Look-ups in named tables: a row name and a column name give one cell, copied from the table.

guno =
         ralib  gorena  dagizi   mugu   buso  lagire   fafi  zosaken
fekugo    5.17    3.11    2.66   5.69   5.62    0.92   2.25     5.11
vufe      1.82    3.78    1.62   0.35   2.00    2.04   3.65    -1.01
zano      1.48    3.49    1.80   3.55  -0.39    4.00   4.44     0.05
tigidig   1.09    2.23   -2.38   1.30   3.03    7.27   0.87     3.36
sud       5.98    5.74    1.14   3.45   2.36    2.48   3.14    -1.28
gimos     0.88   -0.91    3.56  -3.25   5.32    3.70  -0.76     2.48
favi      1.00    1.74    3.02   5.33  -0.08    4.36   2.78     1.69
dokom     0.07    2.78    0.90   2.15  -1.35    1.91   2.59    -0.05
febez     0.59    1.79    0.82  -1.18   4.62    1.28   1.25     3.97
zaf       3.10    1.80    1.45  -0.34   3.26   -1.78   0.14     2.48
pugok    -2.01    2.43   -5.12   2.46   2.33    2.59   2.91     3.66
safaz     3.30    1.27    2.62  -0.98   5.04    1.28  -0.67     3.75

dagizi of vufe is 1.62
gorena of zano is 3.49
fafi of gimos is -0.76
zosaken of favi is 1.69
ralib of vufe is 1.82
fafi of favi is 2.78
buso of gimos is 5.32
dagizi of febez is 0.82
dagizi of dokom is 0.90
dagizi of zano is 1.80
fafi of fekugo is 2.25
buso of sud is 2.36
dagizi of zaf is 1.45
fafi of febez is 1.25
lagire of zaf is -1.78
zosaken of zaf is 2.48
gorena of pugok is 2.43
zosaken of vufe is -1.01
buso of zaf is 3.26
Which row has the largest dagizi? gimos

Table gifos
,dotov,nafele,bef,kalogu,rim,zilovom
pero,-18,95,79,-56,8,29
marid,-45,-48,49,-16,-8,80
gat,29,0,78,48,-70,-24
bafu,45,-44,94,-85,67,-64
gedi,55,-69,48,-17,-11,-94
viligap,10,30,77,21,19,93

What is the kalogu of gat in gifos?
48
What is the nafele of gat in gifos?
0
What is the kalogu of viligap in gifos?
21
What is the bef of gedi in gifos?
48
What is the dotov of pero in gifos?
-18
What is the zilovom of bafu in gifos?
-64
What is the bef of gat in gifos?
78

fatibu =
,romo,dibomo,rerila,sar,ponote,rovon,tig,guv,ruz,lin
mis,4.8,2.8,4.3,5.4,4.9,4.5,5.2,6.4,5.3,6.2
mokipar,0.9,5.4,1.8,2.4,5.2,2.8,7.9,4.7,4.4,4.6
gez,5.5,7.9,6.7,5.4,6.5,5.9,5.0,3.3,5.4,4.1
kug,6.5,6.1,4.8,4.4,3.1,5.8,4.9,5.8,4.5,4.7
pib,9.0,7.0,8.1,6.7,4.7,7.5,3.1,4.9,5.5,4.8
pakasi,9.0,7.0,8.2,6.8,4.8,7.6,3.1,4.8,5.4,4.8
kituzi,0.9,5.5,1.7,2.4,5.3,2.8,7.8,4.7,4.4,4.6
tugaret,5.4,7.8,6.6,5.3,6.4,5.9,5.1,3.4,5.5,4.2

tig of kug = 4.9
sar of kug = 4.4
ponote of kug = 3.1
ruz of pakasi = 5.4
rovon of mis = 4.5
tig of tugaret = 5.1
lin of kug = 4.7
tig of gez = 5.0
sar of mis = 5.4
romo of pib = 9.0
lin of mis = 6.2
dibomo of pib = 7.0
ponote of pakasi = 4.8
guv of pakasi = 4.8
sar of gez = 5.4

sas:
         sabupa   puz  nezur  rufo  fidu   ped   dud
nibikan    5.14  8.40   8.13  8.65  6.68  4.27  6.74
fuli       4.48  7.76   2.67  6.60  5.51  6.83  6.55
fel        3.28  9.17   4.95  8.83  6.97  5.37  5.50
maloz      5.51  7.83   6.69  6.55  1.09  3.68  7.05
migop      3.16  8.96   2.55  8.50  7.85  7.73  6.87
kifi       4.21  8.64   5.21  8.98  9.02  6.94  7.41
belo       5.26  2.40   3.21  2.88  7.88  7.45  3.86

maloz, dud: 7.05
migop, sabupa: 3.16
maloz, ped: 3.68
kifi, sabupa: 4.21
fuli, fidu: 5.51
belo, fidu: 7.88
belo, puz: 2.40
kifi, puz: 8.64
fuli, sabupa: 4.48
fuli, rufo: 6.60
nibikan, rufo: 8.65
maloz, fidu: 1.09
Row with the largest fidu: kifi

fesanol =
columns: ponuki, lusuri
kef: [53, 36]
mezepe: [157, 172]
pofivok: [167, 146]
mipalem: [75, 84]
sig: [174, 54]
peta: [224, 206]
fub: [125, 70]

peta, ponuki: 224
fub, ponuki: 125
mipalem, ponuki: 75
mezepe, lusuri: 172
mipalem, lusuri: 84
mezepe, ponuki: 157

suz =
|  | zuf | gomuvu | zesi | refi | lere | voguza | ves | pinade |
|---|---|---|---|---|---|---|---|---|
| penateb | 192 | 172 | 86 | 131 | 160 | 119 | 75 | 81 |
| tadisa | 54 | 61 | 161 | 200 | 123 | 37 | 59 | 68 |
| godu | 102 | 239 | 172 | 155 | 172 | 177 | 164 | 162 |
| gaf | 161 | 123 | 136 | 204 | 152 | 117 | 168 | 35 |
| nira | 97 | 107 | 135 | 162 | 214 | 183 | 138 | 206 |
| vana | 110 | 214 | 134 | 183 | 223 | 108 | 175 | 132 |
| zabar | 110 | 202 | 98 | 120 | 207 | 97 | 50 | 179 |
| mekaboz | 84 | 151 | 214 | 228 | 110 | 177 | 191 | 102 |

gomuvu of penateb: 172
zuf of godu: 102
ves of tadisa: 59
ves of gaf: 168
lere of godu: 172
zuf of mekaboz: 84
voguza of zabar: 97

Table kubemu
cols = zof, fas, pelarer, zato, zun
mog: [125, 62, 108, 97, 169]
favazi: [77, 128, 120, 119, 93]
kunug: [177, 191, 151, 69, 156]
belibe: [156, 213, 167, 149, 122]
vopid: [139, 214, 172, 200, 102]
dipogof: [125, 102, 144, 235, 141]
fes: [225, 144, 164, 157, 215]
zurol: [101, 184, 143, 130, 87]
vuba: [107, 95, 136, 221, 129]

What is the zun of fes in kubemu? 215
What is the fas of favazi in kubemu? 128
What is the fas of vuba in kubemu? 95
What is the pelarer of zurol in kubemu? 143
What is the zun of vuba in kubemu? 129
What is the fas of kunug in kubemu? 191
What is the fas of belibe in kubemu? 213

natir.tsv
	zafofiz	vavof	vur	nidubug	fip	silutob	guv	madivaf	bab	vipivem
debudu	667	414	775	556	647	619	670	740	679	547
vuzi	569	536	620	631	565	662	614	729	690	577
logat	609	181	896	443	711	641	667	871	817	451
kal	561	638	621	536	655	643	678	756	656	614
zuboti	516	507	632	517	746	683	510	815	762	623
sareki	690	714	635	850	516	651	677	303	476	717
pon	665	523	599	497	818	601	355	803	824	620
bes	692	561	715	660	532	603	820	837	654	385

zafofiz of bes = 692
vipivem of pon = 620
nidubug of debudu = 556
zafofiz of sareki = 690
vur of pon = 599
nidubug of zuboti = 517
guv of bes = 820
fip of logat = 711
vipivem of vuzi = 577
vavof of vuzi = 536
madivaf of vuzi = 729
silutob of zuboti = 683
fip of bes = 532
bab of vuzi = 690
nidubug of sareki = 850
vur of kal = 621
guv of zuboti = 510

